Each row below holds a small network's activations on one input, seen along a few directions.
In each table, some parts of the input vary, and every possible input appears once, in random order.
Descriptions start from the smaller parts, as in this example, which fits no table here: ring(8) and (point or ring(9) or (values(3) and line(6))).
Shared parts are said once, and a part with two or three values counts as separate values.

Other details of the inputs vary at random and push rows far along two fixed directions, the same in every table; ignore that.

Rows:
x1: 5,-7,-11,-24,-19,15,16,-21,-32,-16,-8
x2: -29,-56,8,-3,-2,5,-20,-18,-73,19,36
x3: -1,17,-1,-29,0,12,29,38,14,-13,-3
x4: -4,-22,8,-37,-4,20,20,-6,-25,-12,2
x5: -1,-51,-13,7,-14,11,-18,-40,-71,24,22
x6: 18,-6,2,56,19,-37,-30,-26,-5,28,30
x7: 10,-14,-3,74,28,3,2,38,42,14,34
x8: 11,-17,17,-20,10,-17,-16,-13,2,2,26
x9: -13,24,-26,3,-21,10,15,37,-3,-1,-27
x10: 2,-15,-1,80,25,-3,5,36,40,8,32
x11: -17,-48,-12,13,-14,-1,-18,-42,-77,14,22
x12: 6,30,-7,-18,-12,-5,2,0,23,-31,-31
x13: -27,26,-28,6,-20,8,7,34,-3,-11,-27
x14: 7,27,-3,-2,-2,8,4,2,15,-4,-54
x15: 36,1,6,38,38,-22,-10,10,67,6,40
x16: -12,16,4,-21,1,17,23,36,12,-26,-6
x17: -13,-49,28,-9,17,-14,-26,-50,-56,20,13
x18: -15,-25,-1,-27,-8,28,6,14,-35,16,-9
x19: -2,-11,-24,19,-7,7,-10,-2,-30,20,13
x20: -6,17,6,-37,5,-6,5,17,33,-24,-18
x21: 41,5,-4,64,19,-28,-7,-14,60,-12,23
x22: -23,23,13,-16,11,-4,0,25,16,-6,-37
x23: -51,28,4,6,-51,24,23,16,24,15,-14
x24: -9,-51,-11,13,-16,5,-15,-43,-73,18,20
x25: -4,31,-15,-7,-16,11,18,19,5,-30,-15
x26: -17,-4,22,-36,3,-3,-13,-3,-29,13,-20
x27: -10,5,-17,-30,-19,4,4,-12,-38,-15,3
x28: 25,21,-14,66,12,-20,-2,20,37,-3,51
x29: 40,-13,-8,35,19,-28,-28,-37,16,13,47
x30: 9,16,8,-40,4,-5,13,19,33,-13,-19
x31: 16,21,-17,-12,-12,22,27,13,14,-21,-20
x32: 40,11,-15,66,17,-7,5,12,43,2,44
x33: 26,18,-10,58,19,-39,-19,-4,56,-12,33
x34: 12,34,-8,-25,-15,-9,0,6,24,-20,-26
x35: 5,-20,18,-12,13,-14,-15,-18,1,-8,22
x36: -8,-17,3,-8,11,-3,0,2,-16,-4,40
x37: 14,-22,14,-53,3,9,2,-23,-4,-7,-11
x38: -24,24,-21,11,-22,14,9,33,-5,-15,-30
x39: 14,-2,20,69,40,-20,-8,11,51,10,13
x40: 1,20,22,57,-12,-23,-2,-22,82,15,46
x41: 1,-46,-14,4,-15,9,-20,-36,-73,30,25
x42: -27,-29,21,-10,-41,6,-1,-66,-40,30,60
x43: 16,-18,13,-56,1,8,-1,-19,-6,0,-8
x44: 0,25,-16,-6,-12,11,26,12,9,-32,-21
x45: -9,31,-1,4,-2,-4,3,1,10,-15,-55
x46: 6,-18,5,-46,-2,25,16,0,-24,1,7
x47: -40,40,26,-3,-36,6,11,-9,35,18,-33
x48: 5,14,-20,85,6,-16,-12,34,27,12,35
x49: -23,-52,7,-10,-5,2,-22,-13,-73,29,40
x50: -24,-8,23,-29,6,1,-12,-8,-30,3,-24
x51: -21,-20,-7,-30,-5,24,3,15,-37,17,-6
x52: 4,3,-15,-34,-20,5,12,-10,-37,-5,4
x53: 4,-22,6,-43,-1,26,18,-4,-23,-6,4
x54: 3,37,-9,-8,0,2,-2,8,12,4,-48
x55: -22,9,-7,-10,-5,15,20,52,4,2,-19
x56: -5,22,9,-21,15,7,3,23,20,8,-39
x57: -36,11,-9,-7,-4,14,12,50,4,-8,-18
x58: 3,16,-5,-31,6,22,26,34,18,-10,-5
x59: 14,-41,3,-14,-4,-21,-26,-75,-47,-3,22
x60: 11,31,-24,-18,-10,17,21,19,11,-13,-14
x61: 1,9,12,-30,7,-1,14,9,34,-29,-27
x62: -19,10,-2,-20,-9,-11,-19,-24,-36,2,-31
x63: 16,-4,2,14,6,-7,-20,-28,-16,21,-9
x64: -1,12,16,-16,13,13,9,17,22,1,-45
x65: 14,-3,6,57,17,-35,-37,-24,-6,25,31
x66: -9,10,3,-20,4,16,30,28,16,-28,-12
x67: -6,20,3,-28,-2,13,22,41,13,-16,-1
x68: -9,22,14,-20,10,-3,7,27,16,5,-37
x69: 8,-6,7,65,19,-32,-36,-29,-7,14,26
x70: 1,17,15,-19,12,11,6,22,21,7,-42
x71: 22,-8,-4,-39,-13,5,-3,-38,-11,-11,-20
x72: -30,2,-4,-1,-2,19,21,42,6,-12,-27
x73: 19,-16,6,66,20,-27,-26,-37,0,17,19
x74: 24,-4,-5,-42,-14,3,-5,-33,-13,-5,-17
x75: 17,-29,18,-11,14,-9,-5,-27,8,-5,14
x76: 40,16,-8,54,18,-37,-11,-1,56,-1,34
Description of these inputs: values(4) and (point or (values(2) and ring(9))).
Question: Changing only the values(4) part turns x20 into x57. The same change can be made to x75. Which row results?
Answer: x10
Question: Changing only the values(4) part turns x59 into x44. The same change can be made to x15. Which row results?
Answer: x58
Question: Start at x4 and move only the ring(9) part, one step at a time. The first step leads to x53. Which rows follow, in order?
Answer: x46, x58, x3, x67, x36, x16, x66
Question: Which other rows does x12 become when the values(2) part takes its other values? List them by row number.
Answer: x35
Question: Which other rows does x25 become when the values(2) part takes its other values? List them by row number.
Answer: x16
Question: Which other rows does x68 become when the values(4) part takes its other values? List them by row number.
Answer: x3, x30, x55

Rows:
x77: -19,-35,5,0,1,12,-9,-12,-47,17,24
x78: -30,-4,-2,-34,-15,15,11,22,-35,3,-22
x79: -9,-2,-3,-19,-15,3,-7,-21,-30,8,-22
x80: -4,23,6,-56,-5,15,18,17,18,-16,-52
x81: 19,22,-7,82,20,-21,-9,17,55,10,15
x82: 3,-9,11,-45,-3,0,-1,-22,-16,-10,-8
x83: 8,-35,20,-12,9,-14,-20,-43,-25,15,35
x84: 6,42,-6,59,5,-12,5,30,67,-4,-6
x85: -13,-52,6,24,10,-8,-17,-23,-54,29,53
x86: -2,-34,7,22,-5,-18,-30,-54,-41,25,41
x87: 32,24,2,45,32,-18,2,26,72,-14,11
x88: -6,5,-24,-42,-22,20,16,7,-19,-16,-3
x89: -3,33,0,-73,-10,21,25,24,14,-30,-72
x90: -5,8,13,-46,-4,9,9,0,7,-6,-29
x91: 16,39,-13,61,12,-13,3,30,60,-8,-11
x92: 22,23,-11,78,18,-23,-8,14,51,-2,16
x93: 18,-47,16,1,21,-17,-28,-49,-32,24,43
x94: -15,35,9,-75,-19,21,27,22,22,-27,-63
x95: -8,-51,7,22,7,-8,-27,-18,-54,31,50
x96: -30,-12,0,-26,-10,23,13,11,-34,3,-11
x97: -17,24,-3,-26,-24,11,9,4,-2,-3,-47
x98: 11,-24,-6,-11,-9,9,5,-19,-42,5,40
x99: 21,-45,14,-1,18,-22,-27,-52,-33,10,49
x100: -11,35,-13,-32,-24,12,14,12,1,-22,-56
x101: 0,21,-5,70,22,1,5,59,59,1,14
x102: -1,-11,-13,-47,-25,26,25,6,-19,-20,-10
x103: 17,25,-7,81,16,-24,-7,13,57,-2,22
Question: What do these inputs look like to the network?
Answer: values(3) or ring(6) or (values(2) and ring(9))
Question: Which other rows does x92 become when the values(2) part takes its other values? List them by row number.
Answer: x87
Question: List by row number the other inputs of the same sort as x98.
Answer: x88, x102

Rows:
x104: 2,-15,11,9,10,-19,-18,-27,-14,10,25
x105: 12,12,-1,26,14,-13,2,13,32,-8,21
x106: 3,21,-2,6,7,-6,6,22,37,-13,-5
x107: 7,-31,10,4,13,-5,-12,-18,-15,13,27
x108: -13,-21,3,24,-3,-7,-10,-2,-35,24,25
x109: 9,1,8,29,20,-8,-2,16,36,4,9
x110: 20,19,-10,39,15,-14,1,16,38,-9,17
x111: 14,19,-7,11,10,0,9,23,27,-14,-7
x112: 18,10,-2,41,20,-9,-2,20,41,2,3
x113: -21,16,-1,-82,-33,26,23,1,-25,-22,-48
x114: 10,25,-2,25,14,-5,6,23,39,-5,-17
x115: 14,-23,0,5,9,-1,-7,-18,-23,8,22
x116: -13,-19,-8,15,-2,11,-4,-1,-33,20,34
x117: -14,8,-7,-79,-23,26,17,4,-32,-14,-60
x118: 13,-25,0,7,12,-10,-17,-21,-21,8,23
x119: -2,-18,7,-13,-3,4,-2,-15,-13,5,9
x120: 18,20,-9,41,8,-10,4,14,40,-9,17
x121: 6,16,1,17,14,-2,11,31,45,-7,-5
x122: -2,-36,-1,-41,-21,4,-10,-54,-70,9,16
x123: 3,-25,7,7,1,-6,-11,-25,-13,13,31
x124: 14,5,4,28,19,-3,7,20,34,-2,16
x125: 12,27,-10,23,-1,3,15,23,41,-11,-5
x126: 4,-52,11,-18,2,-10,-25,-57,-66,17,50
x127: -21,11,0,-85,-25,23,15,3,-26,-19,-53
x128: 2,-21,8,4,8,-17,-19,-25,-14,9,26
x129: 3,-22,5,9,0,-10,-11,-26,-10,10,33
x130: 12,17,-6,28,11,-15,-5,12,33,-5,1
x131: 6,9,5,32,7,-8,0,10,40,3,11
x132: -17,-16,-1,23,2,4,-12,-7,-30,26,26
x133: -11,57,-8,-44,-16,18,26,39,30,-30,-79
x134: 11,20,-3,30,13,-16,-5,7,29,-4,1
x135: -23,13,8,-79,-20,23,18,3,-26,-12,-63
x136: -22,17,-14,21,-6,14,15,42,15,-13,-24
x137: -32,42,-22,-28,-24,38,43,64,11,-35,-65
x138: 5,-4,-5,-22,-5,3,-2,-13,-23,-6,-1
x139: -21,16,-2,-79,-34,27,26,2,-22,-20,-47
x140: -13,-33,14,-40,-14,-3,-18,-55,-64,13,12
x141: 12,13,-8,30,2,-8,3,8,34,-3,8
x142: 18,9,-7,28,15,-5,6,17,28,-4,8
x143: -12,13,-9,58,9,0,6,34,23,-4,2
x144: 4,-8,4,-9,5,-6,-11,-18,-22,4,-4
x145: 9,-21,-3,10,-1,-11,-17,-30,-20,8,29
x146: -22,16,8,-78,-18,20,15,5,-24,-16,-62
x147: 7,14,3,38,9,-13,1,13,48,-1,13
x148: -19,-21,-1,-96,-37,29,6,-34,-75,-3,-43
x149: 3,-19,13,8,10,-15,-19,-29,-18,12,25
x150: -15,49,-12,-51,-29,23,30,33,27,-27,-77
x151: -4,-44,9,-33,-13,3,-12,-52,-64,15,30
x152: -17,12,-3,-74,-31,28,16,0,-26,-13,-64
x153: 3,-25,10,3,12,-9,-13,-17,-12,13,19
x154: 0,28,4,23,3,-6,10,17,46,-6,-8
x155: 9,-26,7,6,13,-7,-7,-17,-16,9,33
x156: 11,16,1,34,9,-5,2,8,33,1,-2
x157: -3,30,5,10,-1,2,14,22,43,-7,-21
x158: 2,-15,6,-11,-3,6,3,-14,-13,2,14
x159: 4,-48,6,-16,0,-13,-33,-60,-67,20,31
x160: 5,30,-4,18,-1,-6,4,12,33,-9,-16
x161: -5,10,-6,54,5,-7,3,43,28,10,15
x162: -3,14,-10,47,2,0,13,47,24,3,18
x163: -16,-28,-10,23,-2,5,-6,-1,-35,6,22
x164: 5,-48,1,-19,-2,-14,-30,-59,-68,17,36
x165: 6,9,10,34,13,-7,1,7,35,4,9
x166: 3,-19,9,2,8,-12,-17,-21,-12,8,22
x167: 6,-10,-4,-12,-1,-3,-10,-17,-20,0,5
x168: 4,-52,3,-13,-9,-5,-25,-62,-66,23,38
x169: 8,24,-6,26,1,-1,7,20,44,-5,-12
x170: 7,15,3,38,11,-14,-2,14,48,-3,14
x171: 13,-23,0,12,2,-2,-7,-25,-20,9,29
x172: 14,18,-6,42,9,-14,-4,12,43,-4,8
x173: 12,10,2,22,18,-6,5,21,34,-9,13
x174: 3,-22,5,5,1,-11,-14,-26,-13,8,32
x175: -10,-27,-3,20,-5,-3,-8,3,-34,20,32
x176: -14,-23,-7,19,0,7,-11,-3,-31,24,34
x177: 13,9,3,33,23,-11,0,23,45,-5,15
x178: 5,-11,6,-4,6,-1,-8,-16,-18,9,-5
x179: 9,9,6,39,14,-7,1,17,48,1,11
x180: -22,11,9,-79,-19,26,18,4,-26,-11,-64
x181: -18,-20,-4,17,-1,6,-12,-4,-30,25,26
x182: 14,11,-3,28,17,-10,-5,16,32,-4,-1
x183: -20,19,-3,-71,-34,21,16,-9,-29,-13,-62
x184: -12,43,-9,-54,-16,24,29,41,23,-25,-81
x185: -8,41,-11,-55,-16,30,32,44,23,-27,-77
x186: 5,-28,12,4,14,-13,-19,-22,-17,11,26
x187: 12,21,-1,44,8,-9,2,10,42,1,2
Question: What do these inputs look like to the network?
Answer: line(4) and (values(3) or (values(2) and ring(9)))
Question: Changing only the line(4) part turns x173 into x186. The same change can be made to x155. Which row results?
Answer: x153
Question: Changing only the line(4) part turns x147 into x129. The same change can be made to x150. Which row results?
Answer: x141
Question: Changing only the line(4) part turns x119 into x165. The same change can be made to x145. Which row results?
Answer: x160
Question: Which other rows does x108 become when the values(3) part takes its other values? List them by row number.
Answer: x132, x143
Question: Which other rows does x154 become when the ring(9) part takes its other values? List them by row number.
Answer: x104, x135, x140, x146, x149, x157, x165, x180
Question: Start at x126 and move only the line(4) part, one step at a time. The first step leads to x127. Which rows follow, in order?
Answer: x166, x149
Question: Which other rows does x162 become when the values(3) part takes its other values? List them by row number.
Answer: x116, x137
Question: Start at x114 and move only the ring(9) part, one step at a time. The first step leads to x144. Which rows follow, in order?
Answer: x133, x134, x160, x183, x187, x156, x178
Question: Which other rows does x173 become when the values(2) part takes its other values? List them by row number.
Answer: x111
